Each row below holds a small network's activations on one input, seen along a few directions.
Each table varies a few parts of the input and shows all the possible inputs, shuffled.
A made-up example of a description, with smaller parts first: ring(8) and (point or (values(2) and line(4)) or line(9)).
Shared parts are said once, and a part with two or three values counts as separate values.
In the rows, 128 means zero.

A family of inputs:
row 1: [ 61 134 136 120 107 134 139 142 180 117 154]
row 2: [108 143 115 109 199 110 135 130 139 116 153]
row 3: [120 117 139 121  73 151 113 127 143 132  92]
row 4: [165 123 102 136 174 124 149 107 105 135 120]
row 5: [ 60 152 151 121 114 126 145 135 188 116 158]
row 6: [169 122 102 146 169 119 151 114  98 135 124]
row 7: [ 81 155 163 108 107 140 102 146 179 117 139]
row 8: [174 115 107 151 165 113 144 115  90 133 127]
row 9: [117 171 143 108 199 104 125 133 143 118 158]
row 10: [121 109 127 162  67 139 144 127 139 142 126]
row 11: [164 124 110 115 175 132 136 114 108 132  99]
row 12: [166 125 114 108 169 132 122 115 104 126  92]
row 13: [140 102 144 135  22 139 122 121  57 151 118]
row 14: [117 116 135 130  76 152 128 127 148 140  98]
row 15: [ 85 137 152 105 104 145 100 149 172 114 126]
row 16: [150  96 132 155  49 129 116 141 114 132 123]
row 17: [129 143 131  93 192 124  98 138 133 111 125]
row 18: [162 126 106 127 178 130 143 110 107 133 109]
row 19: [107 161 131 110 203 103 142 125 148 115 158]
row 20: [117 112 127 152  74 144 142 121 147 143 120]
row 21: [118 141 112 109 196 115 115 134 129 114 144]
row 22: [184 115 116 123 123 120 130 109  18 143 116]
row 23: [113 116 132 142  79 150 136 123 148 141 108]
row 24: [185 115 105 147 156 110 132 122  82 130 128]
row 25: [126 162 142  97 196 119 101 134 141 114 139]
row 26: [ 70 133 134 122 102 138 118 146 171 117 144]
row 27: [127 102 132 166  64 133 138 129 129 141 129]
row 28: [ 71 163 164 119 108 127 127 144 182 120 159]
row 29: [138 102 130 163  54 130 124 135 121 138 130]
row 30: [194 109 107 141 147 110 123 127  76 124 121]
- Describe the family of inputs behind these rows. => values(2) and (point or ring(6) or line(8))
- Changing only the values(2) part turns row 29 into row 24. The same change can be made to row 10. Which row results? => row 6

A family of inputs:
row 31: [178 122 124 107 132 136  80 142  91 115 100]
row 32: [174 105  89 166 152 131 147 122 135 128 114]
row 33: [ 87  91 107 158  64 151 144 132 173 141 119]
row 34: [157 149 135  78 162 143 109 105  63 139  94]
row 35: [ 55 168 127 105 215 127 144 136 229 103 159]
row 36: [ 82 121 138 149  41 131 155 129 121 138 161]
row 37: [159 131 112 142 174  90 144 120  78 125 156]
row 38: [174 123 130  93 166 125  81 133  88 118 100]
row 39: [170 106  94 154 187 121 150 112 134 130 114]
row 40: [ 89 127 157 146  42 116 149 135 150 129 161]
row 41: [ 91 140 165 167  52 124 120 146 169 136 169]
row 42: [ 52 182 145 106 199  97 132 151 184  98 205]
row 43: [ 61 183 160  50 196 129  78 154 186  94 143]
row 44: [ 85 106 128 151  61 159 167 123 168 140 110]
row 45: [170 119 112 155 152  93 134 136  93 124 161]
row 46: [152 137 119 134 172  99 156 113  72 138 154]
row 47: [ 92 116 139 145  59 143 162 125 196 132 113]
row 48: [166 120 116 151 167  91 138 128  87 124 162]
row 49: [ 92 107 143 105  47 160  82 147 130 130 105]
row 50: [166 135 127  85 173 125  88 125  79 118  94]
row 51: [ 94 128 148 167  70 151 132 136 214 140 122]
row 52: [ 90 122 164  98  45 167 106 136 125 129  96]
row 53: [ 99 145 180 114  54 158  72 150 171 129 108]
row 54: [170 118 111 163 133 102 135 137  89 122 162]
row 55: [151 145 120 132 164 109 163 100  61 147 153]
row 56: [159 140 133  77 170 133 101 118  73 130  93]
row 57: [ 98 132 174  93  43 150 101 139 152 121  99]
row 58: [177 122 126  98 151 128  78 141  95 117  98]
row 59: [155 133  98 135 182 138 175  86 106 151 107]
row 60: [174 105  90 158 171 123 146 121 140 129 112]
row 61: [ 84 103 126 158  47 125 131 142 128 137 165]
row 62: [163 118  90 145 193 121 156 104 125 129 108]
row 63: [156 123  97 137 191 129 168  98 119 142 107]
- Changing only one part turns row 37 into row 50. The same change can be made to row 41. Which row results? => row 53
- Describe the family of inputs behind these rows. => values(3) and (point or line(4) or line(6))
- List by row number the other rows that have the values(3) part in common with row 33. => row 32, row 35, row 39, row 44, row 47, row 51, row 59, row 60, row 62, row 63
- Change only the line(6) part in row 55. List by row number the other rows that result. => row 37, row 45, row 46, row 48, row 54

A family of inputs:
row 64: [161  92 127 119  97 198  78 121 158 138  27]
row 65: [ 26 186 195 124 102 116 114 163 251 106 201]
row 66: [137  65  82 204  94 161 168 113 185 145  97]
row 67: [143 125  82 118 243 153 114 124 183 117  85]
row 68: [ 28 156 212  86  10 152  48 186 201 101 138]
row 69: [139 140 120  80 218 102 111 127  77 116 165]
row 70: [143 149 114 135 167 129 169 108 189 142 103]
row 71: [195  72 103 202  90  95 155 139  85 135 154]
row 72: [115 147 134 132 164 128 181 103 159 121 122]
row 73: [106 157 145 130 162 111 163  99 132 150 136]
row 74: [176 154 119 158 168  87 136 112  81 123 157]
row 75: [ 89  97 114 174  62 123 178 110 123 160 143]
row 76: [216  97 146 119  92 124  69 150  57 126  90]
row 77: [  8 132 163 174  11 125 124 182 228 124 199]
row 78: [153 147 141 129 161 101 148 106  89 141 168]
row 79: [155 126 106 165 188 152 151 104 196 139  88]
row 80: [160 148  98 110 223  87  99 132  69 101 153]
row 81: [182 123 137 109  76 130  65 130  48 123  98]
row 82: [ 14 183 175  72 158 114  80 174 243  74 204]
row 83: [155 117 158  83  68 141  75 126  53 139 105]
row 84: [ 96  87 104 176  65 139 197 114 149 131 129]
row 85: [118 114 153  83  67 174 107 120 119 118  59]
row 86: [110 125 161  84  64 154  86 119  93 147  70]
row 87: [130 146  91  85 226 130 132 128 176 119 100]
row 88: [161  98  92 197  73 100 153 119  77 132 165]
row 89: [149 115 131  87  70 176  93 126 150 138  40]
row 90: [207 126 129 166 181  84 137 133  88 127 145]
row 91: [135  91 112 171  64 111 164 114  82 152 174]
row 92: [132 140 161  87  63 166  89 138  64 142  97]
row 93: [126  87  85 177  68 141 186 118 179 147 112]
row 94: [103 144 111  81 223 127 143 123 145  96 120]
row 95: [ 93 151 123  80 221 111 124 119 118 124 133]
row 96: [111 113 115 176  60 135 181 125  94 151 167]
row 97: [116 165 121  83 216 123 126 135  89 115 159]
row 98: [129 171 144 133 158 124 164 115 102 140 161]
row 99: [192 121 107 122 234  85 100 153  76 107 141]
- Describe the family of inputs behind these rows. => line(4) and (point or line(8))
- Changing only the line(4) part turns row 93 into row 89. The same change can be made to row 96. Which row results? => row 92
- Change only the line(8) part in row 79. List by row number the other rows that result. => row 70, row 72, row 73, row 74, row 78, row 90, row 98
- Change only the line(8) part in row 67. List by row number the other rows that result. => row 69, row 80, row 87, row 94, row 95, row 97, row 99

A family of inputs:
row 100: [138 122 127 105 116 152 109 123 116 132  89]
row 101: [112 152 131 125 169 111 140 127 132 123 160]
row 102: [121 138 132 103 154 141 107 136 157 115 108]
row 103: [135 108 102 159 138 124 158 118 139 135 129]
row 104: [114 139 121 127 167 126 151 121 165 125 131]
row 105: [122 147 144  99 155 119  96 141 125 116 138]
row 106: [ 68 126 156 141  38 142 127 144 176 130 146]
row 107: [160 107 117 151 108 139 138 116 116 143 102]
row 108: [137 121 110 152 138 109 151 127 108 129 158]
row 109: [139 129 142 100 118 128 101 131  85 126 117]
row 110: [163 118 126 144 107 118 130 124  87 134 130]
- Describe the family of inputs behind these rows. => point or (values(2) and ring(5))

A family of inputs:
row 111: [133 135 120 135 161  94 148 118  72 123 170]
row 112: [101 136 133 160  91 124 153 125 146 141 161]
row 113: [ 72 182 157  56 199 144 105 126 181 107 112]
row 114: [ 65 179 122 104 217 108 160 133 199 108 167]
row 115: [146 137 135  91 143 129 112 113  75 133 113]
row 116: [100 141 162  94  83 133  98 151 103 124 137]
row 117: [136 128 118 141 162  97 158 110  85 135 159]
row 118: [142 145 136  87 143 127 104 123  62 122 124]
row 119: [134 123 142 151  85 122 104 146 155 122 129]
row 120: [144 132 113 153 159 107 166 107  99 143 143]
row 121: [132 108 134 156  84 138 117 141 169 118 113]
row 122: [183 120 108 146 159 118 108 134 107 127 116]
row 123: [ 92 109 128 116  74 166 125 122 155 137  84]
row 124: [171 124 116 129 161 105  94 146  82 110 144]
row 125: [108 151 133 104 229 123  85 158 213  96 145]
row 126: [ 98 140 142 138  95 109 141 140 118 125 190]
row 127: [ 98 123 126 164  91 141 168 121 161 137 144]
row 128: [124  97 115 155  82 142 120 135 180 122 104]
row 129: [175 117 115 135 162 108 102 137  95 122 132]
row 130: [ 99 133 160 100  81 138 104 139 117 135 126]
row 131: [131 128 151 130  90 107  94 163 127 108 158]
row 132: [102 135 153 112  77 148 109 132 129 139 109]
row 133: [130 121 149 138  89 111  99 152 142 119 147]
row 134: [153 117 111 100 137 154 138 100 116 143  73]
row 135: [ 99 120 146 116  77 163 122 127 143 134  93]
row 136: [183  97  88 148 157 135 128 128 135 132  91]
row 137: [153 141 130 100 140 139 118 108  87 139  97]
row 138: [147 120 109 155 159 123 183 105 115 140 128]
row 139: [143 110  94 154 158 125 187 103 128 147 118]
row 140: [187 107 104 148 159 133 123 131 122 125 101]
row 141: [ 97 133 140 145  94 114 147 130 132 136 179]
row 142: [ 91 112 107 164  89 145 170 117 172 140 134]
row 143: [156 127 126 101 139 154 134 104 103 137  82]
- Changing only one part turns row 132 into row 119. The same change can be made to row 130. Which row results? => row 133
- Describe the family of inputs behind these rows. => values(3) and (point or (values(2) and line(5)))
- Change only the line(5) part in row 143. List by row number the other rows that result. => row 115, row 118, row 134, row 137
- Change only the values(3) part in row 134. List by row number the other rows that result. => row 136, row 139

A family of inputs:
row 144: [162 130 138 187 105 107 148 118 107 142 158]
row 145: [ 61 149 150 108 105 144 136 133 164 126 134]
row 146: [ 66 154 134 108 130 134 121 138 177 107 150]
row 147: [177 131 138 156 122 138 125 117 144 142  94]
row 148: [130 121 123 154 117 109 180 103 105 140 149]
row 149: [148 134 134  96 184 122  94 143  94 107 134]
row 150: [ 95 152 164 117  79 138 122 142 163 130 137]
row 151: [ 75 144 165 107  92 133 134 125 163 126 131]
row 152: [134 118 108 161 167 103 159 134 124 121 174]
row 153: [128 142 135  84 145 135 117 122  74 130 111]
row 154: [126 122 104 121 166 148 145 104 147 145  95]
row 155: [117 126 110 153 129 117 183 113 105 142 152]
row 156: [149 117 104 168 166  80 139 145 132 118 173]
row 157: [119 129  96 153 154 105 168 120 118 124 163]
row 158: [141 138 148  86 133 125 115 112  77 130 109]
row 159: [147 119 109 132 186 140 130 129 161 119 107]
row 160: [157  90 121 109  55 144  79 143  65 126 100]
row 161: [173 148 160 122 120 118  86 129  79 132 119]
row 162: [141  72 100 182  41 129 143 129  96 138 138]
row 163: [ 85  89 144 142  19 150  99 161 149 128 114]
row 164: [144 121 125 124 136 143 152 101 143 139  82]
row 165: [125 138 129  82 163 130 108 118  79 135 121]
row 166: [149 128 124 162 104 115 168 118 106 144 156]
row 167: [111 155 177 141  79 130 106 142 164 131 141]
row 168: [164 127 125 132 122 148 142 116 144 141  90]
row 169: [154  66  99 153  58 165 115 127 133 135  74]
row 170: [132 128  97 124 173 143 139 114 155 121  98]
row 171: [ 58 146 143 104 122 140 127 127 169 132 146]
row 172: [ 83 144 145 114 142 131 112 153 186 104 161]
row 173: [101 143 140 123 140 108  93 163 194 102 163]
row 174: [161 117 104 140 184 117 112 139 168 116 110]
row 175: [132 144 123  87 171 126 103 128  87 110 124]
row 176: [163 131 129 106 182 100  76 153 104 103 137]
row 177: [112 123 103 150 147 112 174 109 109 148 161]
row 178: [130 126 111 124 148 153 154 110 143 139  85]
row 179: [160 145 148  95 120 128 104 128  78 133 115]
- Describe the family of inputs behind these rows. => values(4) and (point or line(8))
- Changing only the values(4) part turns row 177 into row 165. The same change can be made to row 157. Which row results? => row 175
- Change only the values(4) part in row 160. List by row number the other rows that result. => row 162, row 163, row 169
- Start at row 173 and move only the line(8) part, one step at a time. The first step leads to row 172. Which rows follow, in order? => row 146, row 171, row 145, row 151, row 150, row 167
- Change only the line(8) part in row 159. List by row number the other rows that result. => row 147, row 154, row 164, row 168, row 170, row 174, row 178
